Here are a small network's activations along a few directions, averaged over the inputs that share one value of a field.
Related values have similar rows: they may be neighbours, one step apart, or belong to one group.
In the rows, 500 means zero.
Random noise pushes rows far along 11 fixed directions. That doesn't count. These rows show it; they differ only by the noise:
[416 433 552 567 683 298 649 549 550 383 646 281 369 727 432 510 518 622
 428 466 608 469 511 426 473 290]
[418 465 336 312 642 765 417 568 689 515 443 477 533 296 706 490 519 390
 582 710 508 495 562 507 445 797]
[628 538 565 524 574 546 580 652 432 396 311 614 459 363 446 408 341 468
 291 367 556 669 544 508 529 476]
[469 460 537 450 647 612 544 496 550 487 453 360 496 462 475 493 299 419
 566 526 727 593 369 642 516 354]
[566 763 620 348 206 662 467 440 285 628 363 689 509 493 384 433 432 589
 626 365 488 656 487 469 618 361]
[468 618 448 556 488 414 409 544 523 511 428 607 632 640 535 592 575 635
 431 418 582 571 544 339 571 375]
[596 522 455 444 546 483 407 522 425 358 346 595 624 472 389 617 398 513
 349 515 608 720 549 578 472 365]
[342 622 551 785 502 439 549 607 684 671 429 412 321 683 641 533 842 677
 784 427 564 216 415 406 803 611]
[548 638 494 398 405 494 431 468 357 484 445 520 436 491 494 646 676 578
 562 484 495 568 525 572 455 403]
[569 722 550 297 419 835 453 431 451 597 647 376 420 461 714 572 642 361
 655 355 575 513 393 386 427 482]
[401 541 473 440 579 550 493 485 630 543 656 348 463 558 711 479 639 511
 569 503 493 434 461 399 429 553]
[717 591 648 450 383 773 586 589 330 472 374 564 308 392 315 495 384 401
 580 375 526 524 503 534 637 577]
[454 622 461 391 367 537 496 512 342 717 487 559 411 441 610 635 575 548
 702 384 550 452 457 498 457 305]


Field TUSEN:
tusu: [479 716 661 463 438 817 629 592 497 560 308 523 295 414 416 301 478 492
 625 417 578 548 518 341 725 526]
kupum: [578 443 468 417 488 326 549 496 358 390 650 565 544 465 527 460 489 472
 195 436 371 586 647 423 277 439]
tilud: [506 446 698 670 508 488 641 378 541 484 693 341 485 655 412 323 314 402
 476 370 561 452 308 455 548 341]
vore: [384 346 410 496 600 487 639 596 506 699 653 416 516 566 545 643 278 408
 606 418 765 333 454 405 502 256]
pudi: [378 542 584 547 547 532 658 520 545 745 571 446 526 462 734 289 328 404
 494 297 668 489 341 402 526 331]
pud: [354 398 418 489 528 434 465 399 593 523 543 529 682 543 476 426 393 505
 460 679 503 508 511 466 477 465]
vam: [457 578 609 681 571 372 424 401 616 480 343 365 557 538 553 471 628 585
 567 511 601 597 272 799 587 432]
fab: [368 569 395 259 524 580 440 476 616 569 580 529 664 398 776 279 519 516
 398 589 384 585 608 357 377 669]
bodip: [837 508 717 567 370 695 520 434 329 480 689 397 305 347 537 519 466 221
 534 201 315 417 266 618 371 611]
toge: [571 362 515 470 464 389 484 384 430 397 646 417 550 611 324 581 453 479
 498 596 439 473 493 648 455 513]
lofa: [542 538 547 436 438 645 499 489 541 608 634 500 550 448 671 317 427 418
 490 379 372 478 448 377 449 670]
lutud: [479 468 478 338 375 718 574 462 370 654 600 550 453 471 377 564 292 383
 662 475 596 429 490 349 465 313]
lenez: [674 332 604 500 508 467 608 397 426 339 892 341 513 652 373 452 306 313
 305 392 467 463 488 403 353 443]
gazag: [552 529 601 423 314 723 564 387 437 515 666 445 470 675 287 508 412 390
 660 518 556 384 514 336 654 515]
sak: [544 675 476 398 503 618 301 359 563 535 498 435 660 381 831 500 690 418
 491 481 523 649 359 638 394 579]
mas: [488 521 491 414 422 426 551 529 321 596 542 590 478 579 352 561 329 597
 493 353 538 550 566 334 440 172]
pidon: [626 519 655 781 430 485 427 412 623 520 577 407 540 699 489 458 542 507
 611 384 416 361 287 553 688 705]
dotub: [354 607 574 429 527 624 502 306 668 475 712 267 552 715 571 391 630 477
 546 555 583 527 415 295 501 426]
muno: [437 534 533 384 542 653 548 482 521 428 520 413 432 608 299 497 426 501
 554 592 645 578 567 350 554 350]
bega: [585 478 543 410 394 575 564 421 346 475 669 448 382 497 388 587 516 371
 538 488 517 432 522 493 429 427]
dunof: [402 695 547 489 561 614 476 493 598 442 300 500 554 528 475 420 606 549
 423 553 669 700 525 363 643 407]
TUSEN is arranged as a ring.
A walk along TUSEN starts at lutud and steps to its neighbour dunof. Put vore, pudi, pud, bodip, sak, muno, bega in the order it reaches them. -> muno, bodip, sak, vore, pudi, bega, pud
Name the neighbours of lenez, in listed order. -> kupum, gazag
Name the neighbours of vam, in listed order. -> mas, pidon
What is the length, in steps, of the shortest route from dotub to lofa? -> 9

Field TON:
kof: [643 451 428 623 561 381 551 635 329 316 386 532 296 482 281 841 677 437
 392 499 605 413 657 546 501 434]
foru: [423 724 600 192 489 674 632 474 314 625 358 396 345 229 652 343 517 505
 588 471 618 735 443 749 401 295]
rata: [157 393 446 530 641 247 578 527 730 675 530 438 558 615 635 346 396 728
 635 616 525 378 492 491 541 429]
togab: [427 415 541 515 280 417 247 170 554 689 634 446 822 751 402 471 265 597
 846 603 451 503 189 747 524 405]
ranat: [299 394 386 640 668 424 532 546 693 494 464 380 487 573 564 604 632 521
 568 690 701 366 535 530 613 508]
funu: [382 454 492 261 448 566 537 481 470 567 444 575 579 346 437 294 249 488
 543 693 465 578 558 586 509 588]
semu: [391 631 534 201 573 658 632 523 423 452 617 383 380 475 514 378 441 496
 386 428 580 655 611 171 357 259]
sezu: [631 574 418 540 394 542 279 524 537 500 376 675 645 481 528 611 607 544
 524 523 382 517 533 455 583 738]
moge: [543 627 626 493 525 601 480 409 580 405 524 469 692 583 511 278 398 402
 259 434 587 735 468 408 568 463]
vok: [713 638 625 492 580 715 493 512 555 277 494 417 396 500 488 447 604 424
 371 451 469 635 494 494 528 685]
likug: [525 422 430 338 483 763 556 617 521 540 466 527 470 405 443 514 390 418
 610 618 509 390 651 430 591 756]
garos: [693 615 640 602 427 535 432 358 445 334 612 445 559 652 399 536 582 380
 343 353 566 604 413 460 542 417]
kubeb: [450 430 449 495 542 530 514 452 530 558 443 449 510 353 604 499 468 408
 647 600 599 476 400 726 530 538]
tel: [582 536 543 646 554 665 512 555 535 489 418 488 449 509 479 566 450 400
 505 414 652 483 398 414 652 440]
kam: [314 462 376 348 463 513 441 448 602 762 629 496 596 503 714 425 469 573
 709 610 394 378 487 454 454 617]
bosu: [266 489 302 390 674 368 497 517 582 604 672 261 446 556 820 789 854 562
 643 592 736 339 515 519 319 302]
gazok: [599 577 546 386 516 618 551 538 401 419 567 491 429 524 468 530 466 445
 373 324 536 623 572 263 376 353]
pab: [432 477 416 403 405 719 345 369 510 754 630 474 578 435 582 712 426 358
 843 534 583 370 326 525 432 384]
zeti: [351 561 518 627 552 423 505 491 691 519 492 462 557 591 616 395 646 557
 462 477 470 490 462 372 519 502]
nup: [471 304 521 436 321 424 631 465 295 604 422 689 324 261 329 323 271 496
 635 613 229 412 510 769 409 556]
lifu: [699 559 587 398 540 649 580 536 351 323 477 402 307 386 381 545 526 420
 429 397 519 613 476 583 390 448]
TON is arranged as a ring.
Name the neighbours of nup, in listed order. -> kof, zeti
Name the neighbours of vok, in listed order. -> sezu, lifu
Name the neighbours of bosu, in listed order. -> funu, likug
Name the neighbours of rata, in listed order. -> togab, kam
